These are the activations of a small neural network, seen along a few directions. Each row is one input.
In each table, some parts of the input vary, and every possible input appears once, in random order.
A made-up example of a description, with smaller parts first: one of 8 places around a ring, together with either a single point or one of 11 places along a line or (one of 3 separate values, together with one of 4 places along a line).
Shared parts are said once, and a part with two or three values counts as separate values.

Other details of the inputs shift rows strongly along two fixed directions, in all tables alike. That doesn't count.

A family of inputs:
x1: [ 14  -3  32  34 -21 -24 -18  -2   1   9   1  -6   6  10]
x2: [ 28 -20  -5  22 -18   0 -35  21  -7 -14   7 -13  30  12]
x3: [-39 -13 -18 -11   3  24  28  13   2 -10   1  13 -53   0]
x4: [-15   7 -16  -5 -20 -25  25  11 -18  -3  -2  -2 -19  -3]
x5: [-13 -23 -49 -43  13  47  -6 -19  23   4  40  20 -23  -1]
x6: [  7  10 -13 -12  -3   3 -42  -1  14   9   4  -5  54  11]
x7: [  7  12   1  21  44  -1 -14  -6  19  15   3  25  30  12]
x8: [ 19  -4  11  26   4  -8   8  22   3 -20 -16   9   5  10]
x9: [  6 -20  11   5 -32  -4  18  -4 -14 -11  13 -11 -49   0]
x10: [-18  18 -11 -18  19   1   9  -3   0  10   0  13   3   0]
x11: [ 26  -3   8  33  11 -16  10  17  -5  -8  -7  13  15  11]
x12: [ 19   9  26   5 -26 -18 -11 -11 -11   9  -9 -22  10   2]
x13: [ 27 -10  36  34 -21 -23 -17  -1  -6   1   0 -15   6   7]
x14: [ 12   6  16   9 -16 -22  -3  -7 -13   2  -5 -21  20  -6]
x15: [-22 -11   0   6  -1  -1   0 -13   3   8  19   2 -19  -8]
x16: [ -3  22   2   2  25 -13 -26 -24  10  20  -4   5  42  -3]
x17: [ -8  -9  -7  -7 -35 -10  47  29 -45 -27 -12 -18 -37  -7]
x18: [  2  20  21  10  -4  -3 -16  22   1   3 -33  -4  24   1]
x19: [ 11  16  28  10 -28 -28 -15  -6  -5  14  -9 -12  17   6]
x20: [  9  13   6  -1  25 -13 -22 -24   2  13  -5  -8  40  -4]
x21: [  2  17  18  15  -7 -18 -10  22  -7  -6 -33  -7  27   9]
x22: [-32   7 -23 -54  25  34  20 -15  14   2   2  17 -31 -10]
x23: [ 17 -12  -6  27 -24  -7 -36  25  -4 -11   6  -5  28  16]
x24: [-14  17  -8 -48  39  39  -2 -20  32  14  -2  20  -3 -13]
x25: [  3 -11 -31 -29 -35  16   6   8 -16 -17  10 -17  -6  -1]
x26: [-39  -3 -19 -29  34  49   6  -9  30  13   8  23 -40  -8]
x27: [ 14  12  25  10  -4  -2 -12  22  -5  -5 -34 -16  25  -2]
x28: [ 10  24  18   9  -5 -10  -7  28   4  -1 -29   3  21   4]
x29: [ 11 -16  10   7 -29 -12  20  -1  -4  -2  14   2 -37   3]
x30: [ 17 -10  12  38   8 -22 -12   1  -9  -4  -4 -10  19   3]
x31: [ 16  15 -19 -13  -2   0 -33   1  19  10   7   5  50  13]
x32: [  2   8  19  27  19  11 -27  13  17   7 -22   8  20   4]
x33: [ 18  24  21   2 -12 -24 -13 -12  12  22  -1   0  24  10]
x34: [  5 -33 -28  -6 -34  17   5  20 -19 -26  20 -12 -29   4]
x35: [  1   2   1 -16 -12  -5  18 -17 -10  -2  12 -11  -7 -13]
x36: [ -5  -5 -13 -20  39  16  -2 -43  33  21  36  24  -8 -11]
x37: [ 16   8  13  32   7 -24  -9  -6  16  10  14   7  21   6]
x38: [ -8 -11 -13  -3 -47 -20  49  19 -46 -27  -6 -25 -45 -11]
x39: [ 10  10  19   7   6  -7 -11  12  -7  -5 -31 -14  30   4]
x40: [ -5  -5  -3  -8  20  32   8   2  19  -2  -3  20 -23  -6]
x41: [ 12 -12  16  33  14 -10  -5  13 -13  -5 -11  -4  20   7]
x42: [-49 -12 -25 -19  31  34   7 -19   5  14  14  22 -36  -8]
x43: [ 14  -9  22  35   6  -7  -9  21  -5 -15 -25 -10  17  11]
x44: [ 21 -10  25  35  -4 -23 -13  -3  -4  -1   5 -13  17   0]
x45: [ 19   4 -13 -15   1  10 -42  -8   9   5   4 -12  53   5]
x46: [ -1  10   5 -22   3  23   7   6  -1  -6 -17  -5  -9 -14]
x47: [ -2 -25 -14  20 -35 -25  46  26 -30 -28   4  -3 -52  -3]
x48: [ 10  -9  22  25   5   9 -10  22   3  -6 -23  -9   5   0]
x49: [-12  -8 -38 -26  23  36 -28 -17  33  14  36  20   7   8]
x50: [  3 -17  -2  18  -5   1  27  18 -26 -19  -3  -4 -26   1]
x51: [ -7 -24   4  12 -37  13  39  42 -27 -35 -16 -13 -60  -7]
x52: [ -8   8  -4 -28  17  23  10  -9   3  -4 -11  -1  -4  -6]
x53: [-46   7 -19 -45  14  19   2 -40  12  24  23   4 -23 -19]
x54: [  1  28   9  -7  30  -1 -17  -2  21  10 -16  16  37   9]
x55: [  7   6  10 -20 -21  -1  10 -21  -7   5   7 -11 -15  -5]
x56: [ -5 -26   2  20 -36   0  41  41 -34 -40 -18 -13 -52   2]
x57: [-17  16 -20 -45  50  25   6 -32  21  19  13  25   7  -9]
x58: [ -2  17  11  14   1 -20  -6  13 -15   2 -20  -2  30   6]
x59: [  6   0   2  -5 -31 -28  30   6 -16  -8   5  -8 -11  -8]
x60: [ -4  17  -5 -48  23  19  -4 -52  31  32  23  17  -4  -7]
x61: [ -7 -21 -15   9  -9  -2  27   0 -20 -18  10  -6 -41 -10]
x62: [-11  12 -23 -33  28   5   9 -31  12  13  14  14  -1 -12]
x63: [-26 -14  -7 -13 -18   7  22 -12   8  11  25   4 -59   1]
x64: [ -5   5  13  22  34   8 -27  -2  19   6 -15  13  29  11]
x65: [  8 -19   7  18 -23 -13  22   3 -18 -17  14 -11 -29  -7]
x66: [ 10   8  12   9   7 -14  -4   7 -17   0 -19 -13  31   2]
x67: [-10  -6 -14  14   6 -11  12  -1   2   4  10  10 -17   1]
x68: [  0   6   3  24  36  -8 -30 -22  17  16   5  14  33   2]
x69: [-14 -14 -45 -51 -28  24  16   5  -2  -7  20   0 -22  -4]
x70: [ 10  26   9   0  11 -24 -11 -16  16  19   8   5  36   0]
Description of these inputs: one of 2 separate values, together with one of 5 places around a ring, together with either a single point or one of 6 places along a line.
- The inputs of x47 and x62 match in every part but the choice among 2 separate values. If x40 is changed in the same way as x47 into x62, which row does it become? => x24
- The inputs of x13 and x12 match in every part but the choice among 2 separate values. If x26 is changed in the same way as x13 into x12, which row does it become? => x28
- Which other rows does x33 become when the place on the ring of 5 takes its other values? List them by row number. => x12, x19, x55, x60
- List by row number the other rows that have the choice among 2 separate values and the place on the ring of 5 in common with x46. => x17, x25, x35, x38, x52, x55
- Which other rows does x55 become when the choice among 2 separate values takes its other values? List them by row number. => x9
- Start at x13 and move only the place on the line of 6, one step at a time. The first step leads to x44. Which rows follow, in order? => x30, x41, x43, x48
- Which other rows does x52 become when the place on the ring of 5 takes its other values? List them by row number. => x21, x22, x39, x54
- Which other rows does x37 become when the place on the line of 6 takes its other values? List them by row number. => x3, x7, x26, x63, x67

A family of inputs:
x71: [-14  -3 -20 -29 -14  13  16  -7   2  -6  17   0 -26  -6]
x72: [  5   0  10   9  12  10 -34   0  12   4  -7  -2  29  11]
x73: [  8  17  11  -2  -1  -6  -9  -5   8   6 -10  -3  14   1]
x74: [-15  -9 -24 -21 -21  11  21  11 -15 -14   1 -11 -33  -9]
x75: [  6   2  -3 -17  32  15 -11 -38  16  19  18   8  12   0]
x76: [  6   8   6   0  -8  -5  -1  10  -7 -11 -15  -9  14   5]
x77: [-17 -19 -22 -24 -27  13  28  14 -19 -17   0 -13 -45 -13]
x78: [ -1  10 -12  -5  18   5 -12   1   6  10  -1   8  26   2]
x79: [ 19   0   4   1   2 -12  -8 -13   1   4   4  -4  17   3]
x80: [  9   7  12  21 -21 -31   0  12 -16  -5  -8 -11  17  -2]
x81: [-10   8 -19 -29  32  14 -16 -39  20  22  20  15  13  -2]
x82: [  8   5   9  14 -21 -19   2  26 -19 -17 -23  -8  17   7]
x83: [ 16  -5   9  13 -15  -8   9  16  -9 -11   3   0  -5   3]
x84: [-10  -3 -17  -4  27  17  -2  -3  13   1   3  11  -5  -6]
x85: [ 15   5  21  17   1 -14  -4  -7  -3   4  -2  -9  18  -3]
x86: [-31   1 -13 -19 -21   3  25  12 -13   4  -4   0 -39  -4]
x87: [11 -2  1 18  8  0 -1 12  0 -8 -8  3 11  0]
x88: [-25  -5  -4 -11   2  16  20  -3   3   2  -1   8 -41  -6]
x89: [ 16   8  17   3  18   6 -13  -5   6   1 -13  -1  29   5]
x90: [ 28   0  11  12 -23 -20   0  14  -3 -11  -3  -8  17   5]
x91: [ 13  -1   2  19   4 -11  -1  10  11  -5   3   9  10   6]
x92: [-15  -4 -22 -28  -4   9  12 -20  -2   2  18  -2 -26  -4]
x93: [-30 -12 -10  -4 -19   3  32  17 -11 -11  -6   0 -61  -6]
x94: [  8 -11  19  40 -43 -29  -6  26 -21 -11  -6 -21   1   5]
x95: [ 21 -10  11  36 -37 -28  21  36 -19 -24  -9  -6  -7   8]
x96: [-22  -1  -8 -37   3  22  10 -18   9  10   4   1 -34 -13]
x97: [  8   0  15  13   1   0   3  16 -11 -11 -14  -3   3   5]
x98: [  5  18   7  -4  22  -4 -19 -28  17  14   7   0  31  -6]
x99: [-22 -17 -22 -18  -2  29  -8   0   4   1  11  -2 -23  -6]
x100: [  7 -13   1  15 -19  -9 -14   1  -7   0   9  -7   1  10]
x101: [  7   6  15  22  22  -9 -10 -13  12   7   0   7  21  -1]
x102: [  6  21   9  -2  13  -5 -19 -10  14  15  -9   7  29   2]
x103: [ 12  -1   2  24 -34 -36  12  26 -28  -9  -7 -10   4  12]
x104: [ 17  13  23   5  13   0 -14 -11  12  13 -10   2  22   1]
x105: [ -9   0 -15 -12  45  15 -12 -35  27  18  18  21   3   2]
x106: [ 13   7   2  15 -20 -22   2  22  -7  -3  -1   0  19  10]
x107: [-28  -8 -13 -13  16  19  14   2   3  -7  -2   8 -29  -2]
x108: [-12   5   2 -12  24  25 -34 -25  29  26   7   8   9   1]
x109: [ 22  -1   9   8 -12  -5   4   5  -1  -6   3  -4   9   4]
x110: [-16 -19 -15  -3 -11   3  29  -1 -14  -9  10   3 -45  -1]
x111: [ 9 10 20  7 14  3 -9 -5  8 10 -8  7  7  1]
x112: [  2  -5  -3  -8  21  10  -2 -22   4  10  15  10  -5   1]
x113: [-24 -12 -29 -22 -26  10  25  18 -22 -15   0  -5 -39 -11]
x114: [  2  -1  -9 -15  17  23  -2 -11   7   4   4   1   2  -7]
x115: [ 17   0  26  34 -15 -26   5  15 -19  -8  -8 -10   5   0]
x116: [ 20   5   6  10  23   7 -15   1   5   2  -4   4  25   0]
x117: [ 11   5  10  -4   7   0  -9   0   3  -4 -13  -5  22   2]
x118: [-33  -5 -18 -22 -14   8  25  18 -19  -6  -6  -1 -32  -1]
x119: [-18  13  -6 -14  25   2  -9 -21  13  23  12   9  13  -5]
x120: [ -3   6   3 -17  25   7 -13 -33  18  17  11   1  13 -12]
x121: [-28  -9 -11  -6  12   5  15 -10   5   2  11   6 -33  -9]
x122: [ 13  -7   5  14 -13  -1 -24   6  10   1   9  -1  17  10]
x123: [ 10  -2  17  28  -4 -11   5  23 -11 -16 -21  -1  10   8]
x124: [ 15   6   0   6 -16 -16  -3  10  -1  -5   0   2  19   4]
- The inputs of x71 and x92 match in every part but one. If x122 is changed in the same way as x71 into x92, which row does it become? => x100
- What is each input in this table made of? => one of 6 places around a ring, together with either a single point or one of 8 places along a line
- Start at x103 and move only the place on the line of 8, one step at a time. The first step leads to x81. Which rows follow, in order? => x92, x79, x75, x112, x110, x105
- List by row number the other rows that have the place on the ring of 6 in common with x102. => x73, x86, x88, x93, x96, x104, x108, x111
- List by row number the other rows that have the place on the ring of 6 in common with x116. => x74, x77, x78, x84, x87, x99, x113, x114

A family of inputs:
x125: [ 21   4  20  31 -41 -43  15  29 -24 -15 -15 -14   5   6]
x126: [ 22   8  16  26 -40 -38  12  31 -24 -13 -17 -15  13   6]
x127: [-42   5 -14 -27  54  43  -7 -25  32  21   6  27 -18  -8]
x128: [-23 -23 -28 -14 -47   4  26  28 -27 -22   5 -14 -49  -4]
x129: [-15  -8  -8 -18 -42   0  22  18 -26 -12  -7 -18 -35  -5]
x130: [ 18  20  -1  -5  37   0 -27 -26  26  21  11  16  50   6]
x131: [ 26  -6   3  21 -39 -25  12  28 -22 -19  -4 -13   3   6]
x132: [ 11  13  15  15   9 -18 -12 -12   8  11   0   3  24   3]
x133: [ 33  10   5  13   5 -12 -27   1   8   2  -2   0  49  10]
x134: [-19 -11 -10 -23 -41   4  33  13 -24 -11   0 -16 -50 -10]
x135: [ 33  17  30  18   6 -20 -24  -9  11   9  -9  -4  46   6]
x136: [  7  -3   6   2   9   9  11   9  -6 -14 -13  -2  -4  -3]
x137: [ 20   6  11  26   3 -25  -8  -3   3   4   2   3  26   9]
x138: [-41 -15  -7 -14  -2  29  23  13  -5  -6  -9   2 -60  -8]
x139: [ 11   6   6  15 -41 -30  10  30 -27 -14 -18 -16   6   5]
x140: [-37  -8 -14 -30  48  56  -7 -24  29  14  11  21 -29  -9]
x141: [-41 -18 -26 -24   0  15  25 -15  -5   5  25   6 -55 -11]
x142: [ 23  -5  22  32 -10 -19 -12   5  -6  -3  -2  -9  17   6]
x143: [ 25  10   4   1  31   1 -27 -27  27  15  14  13  40   5]
x144: [ 13  14  18  21  21 -18 -23 -15  12  16   0   5  37   3]
x145: [ 20   2  10  16 -19 -10 -22  17  -5  -7 -10 -13  32   9]
x146: [ -6  17  -5 -12  19   4 -26 -12  17  15   0   5  34   1]
x147: [-26 -12 -23 -29  36  31  -5 -40  23  19  34  15 -23 -11]
x148: [ 18  18   0   1  24  -6 -29 -14  16  14   2   9  52   9]
x149: [ 28  -2  12  28  -5 -20 -10   0   1  -3   4  -2  21   8]
x150: [-18 -15 -10   4   8  21  10  14   2  -8  -1  10 -32  -1]
x151: [-31   4 -19 -45  22  36 -17 -28  21  20  11   5  -3  -9]
x152: [-14  -6 -15 -16  -7   1  19  -7  -3   0  15   5 -28  -4]
x153: [-21  -7  -2 -13   2  10   5 -18   0  10   9  -2 -28  -9]
x154: [ -1   2   9  -1   2   4  17  12 -10 -11 -21  -5 -10  -5]
x155: [-10 -21  -3  -1 -36  -1  26   9 -21 -14   7 -14 -48  -5]
x156: [  3 -11  13  48 -32 -26  21  55 -27 -27 -27  -5 -16  12]
x157: [  4   9  -5 -29  38  29 -26 -40  31  22  19  11  24  -4]
x158: [-10  -6  -9 -28  10  22   1 -26  12   7  19   4 -20  -8]
x159: [ 23  21  21  23  23 -16  -7   9   3  -2 -25   5  43   4]
x160: [ 21   4  12  30  -6 -24  15  31 -18 -20 -24  -2  15   7]
x161: [ -3  -7  -8 -14 -22   7   5   6 -11  -7   2 -10 -13  -2]
x162: [ 17  18  19   2  37   1 -34 -36  30  26   5   7  41   2]
x163: [-31 -17 -31 -35  12  35  36  -2  -5 -12   9   8 -55 -15]
x164: [ -7  -4 -13   3 -27 -12   6  23 -16 -11  -3  -8  -4   5]
- What is each input in this table made of? => one of 5 places around a ring, together with either one of 2 separate values or one of 6 places along a line
- The inputs of x147 and x144 match in every part but the place on the ring of 5. If x149 is changed in the same way as x147 into x144, which row does it become? => x132
- List by row number the other rows that have the place on the ring of 5 in common with x156. => x130, x137, x141, x148, x152, x160, x164
- Which other rows does x159 become when the choice among 2 separate values takes its other values? List them by row number. => x127
- Which other rows does x158 become when the place on the line of 6 takes its other values? List them by row number. => x142, x145, x155, x157, x161
